A small network was shown many inputs. Here are its activations along a few directions, one row for each input.
In each table, some parts of the input vary, and every possible input appears once, in random order.
Descriptions start from the smaller parts, as in this example, which fits no table here: one of 6 places along a line, together with either a single point or one of 9 places around a ring or (one of 3 separate values, together with one of 8 places around a ring).
Shared parts are said once, and a part with two or three values counts as separate values.

Other details of the inputs vary at random and push rows far along two fixed directions, the same in every table; ignore that.

A family of inputs:
R1: [11.9  2.5  7.5  4.4  5.1  5.4 -9.6 -5.8 14.9  1.5  3.0]
R2: [ -8.6  75.9 -60.6   8.7  -0.6  39.0  19.4 -11.6 -43.8  59.7  -7.7]
R3: [ -5.4  -9.2  -5.9  12.1 -17.3 -31.2  17.9   9.6 -17.0  -5.5  -2.6]
R4: [-10.2 -14.1  -4.3   3.3 -17.1 -29.0  17.2  11.3 -19.5  -6.9  -1.1]
R5: [ 6.1 -2.2  4.2 -1.2  8.0 11.9 -9.3 -4.5 11.9 -3.2 -0.4]
R6: [  1.6  -1.6  10.3 -12.1   7.6  12.2 -11.2  -3.5   9.3  -4.1   4.1]
R7: [  2.2  -1.9   7.7 -11.0   7.5  11.3 -10.8  -2.7   9.8  -1.9   2.7]
R8: [ -4.0  -9.8  -7.0  12.7 -16.0 -30.5  16.5   9.8 -14.1  -3.7  -3.9]
R9: [  7.5  -3.5   7.0   0.0   8.5  10.8 -11.4  -5.1  15.9  -4.3   0.1]
R10: [  6.5  -2.6   8.8  -1.0   8.2  11.5 -11.1  -5.8  14.4  -6.1   1.5]
R11: [  2.0  -2.1   9.4 -10.9   7.9  12.0 -10.7  -4.0   8.5  -3.6   3.7]
R12: [10.2  5.0  7.2  4.2  3.6  5.4 -7.5 -6.1 10.7  1.2  3.9]
R13: [ 9.6  3.1  7.9  3.2  5.0  6.7 -9.0 -5.3 11.4 -1.0  3.2]
R14: [ -9.2   0.8   3.2 -11.9  10.8  14.3  -4.4   0.6   8.1   1.2  -2.3]
R15: [ -9.5 -12.9  -7.5   4.3 -16.7 -28.4  17.3  11.5 -18.9  -3.5  -2.5]
R16: [-10.3   1.2   4.9 -12.6  10.1  14.1  -3.8   0.3   6.3  -0.5  -1.4]
R17: [ 5.3 -1.8  6.6 -2.3  8.0 12.6 -9.4 -5.2 11.1 -5.4  1.0]
R18: [ -9.6 -13.7  -4.9   1.3 -15.7 -27.9  16.1  11.5 -18.8  -4.0  -1.7]
R19: [ -0.4 -11.7  -2.4  14.2 -16.4 -32.0  14.5   9.7 -11.0  -4.2  -1.6]
R20: [  4.2  -1.4   7.9  -5.5   9.6  11.9 -10.7  -4.9  10.8  -5.7   2.1]
Description of these inputs: one of 2 separate values, together with either a single point or one of 9 places along a line.
Start at R12 and move only the place on the line of 9, one step at a time. The first step leads to R13. Which rows follow, in order?
> R3, R10, R17, R20, R4, R11, R6

A family of inputs:
R21: [  5.7 -13.0   5.9  15.7   5.8  -8.8  -2.0   0.9  14.0 -17.6  -6.3]
R22: [  4.4  27.6 -40.1  19.4 -19.6 -11.9  19.6   1.6 -31.9  33.4  -5.7]
R23: [ 17.1 -14.6  14.0   1.3  -8.7 -15.0  -9.6  -0.7   8.5  -3.8   9.9]
R24: [ 18.2 -11.3  11.5  10.4  -6.3  -6.4  -6.5  -7.4   5.2 -13.4   7.5]
R25: [  4.7  -6.0  20.5  -8.8  -3.1 -14.2  -5.2   3.3   5.6  -3.6  10.6]
R26: [  4.6 -12.6   6.4   5.6   6.0 -12.5  -5.5   5.0  17.7  -5.2  -4.7]
R27: [-23.0  19.2 -35.7  14.4  -8.4   2.7  29.9   6.9 -29.6  18.0 -15.5]
R28: [-11.9 -21.5   3.9 -21.9   1.9   3.5  -2.8   3.4 -10.6 -22.5   0.9]
R29: [-25.6  24.1 -40.8   5.9 -10.4  -1.3  30.8  10.6 -30.7  34.8 -14.6]
R30: [-11.8  -9.6  20.3 -10.1   1.7 -10.1   0.1   8.1  12.2  -4.2   2.6]
R31: [ 18.7 -15.2   5.1  15.8  -2.5  -7.6  -7.0  -4.9  11.0 -16.8  -0.4]
R32: [-10.7  -6.3  17.8  -0.4   2.3  -4.7   3.8   2.8   6.8 -14.0   0.8]
R33: [  4.5  -5.1  19.3   0.8  -4.1 -10.4  -1.7  -2.0   1.9 -15.6   9.4]
R34: [  5.2  44.5  -7.9 -48.2  45.4  96.6 -43.9 -27.7  19.8  30.4   5.3]
Describe the family of inputs behind these rows.
> one of 2 separate values, together with either a single point or one of 6 places around a ring
Changing only the choice among 2 separate values turns R26 into R21. The same change can be made to R34. Which row results?
> R28
Change only the place on the ring of 6 in R21. List by row number the other rows that result.
> R24, R27, R31, R32, R33
Change only the choice among 2 separate values in R29. List by row number the other rows that result.
> R27
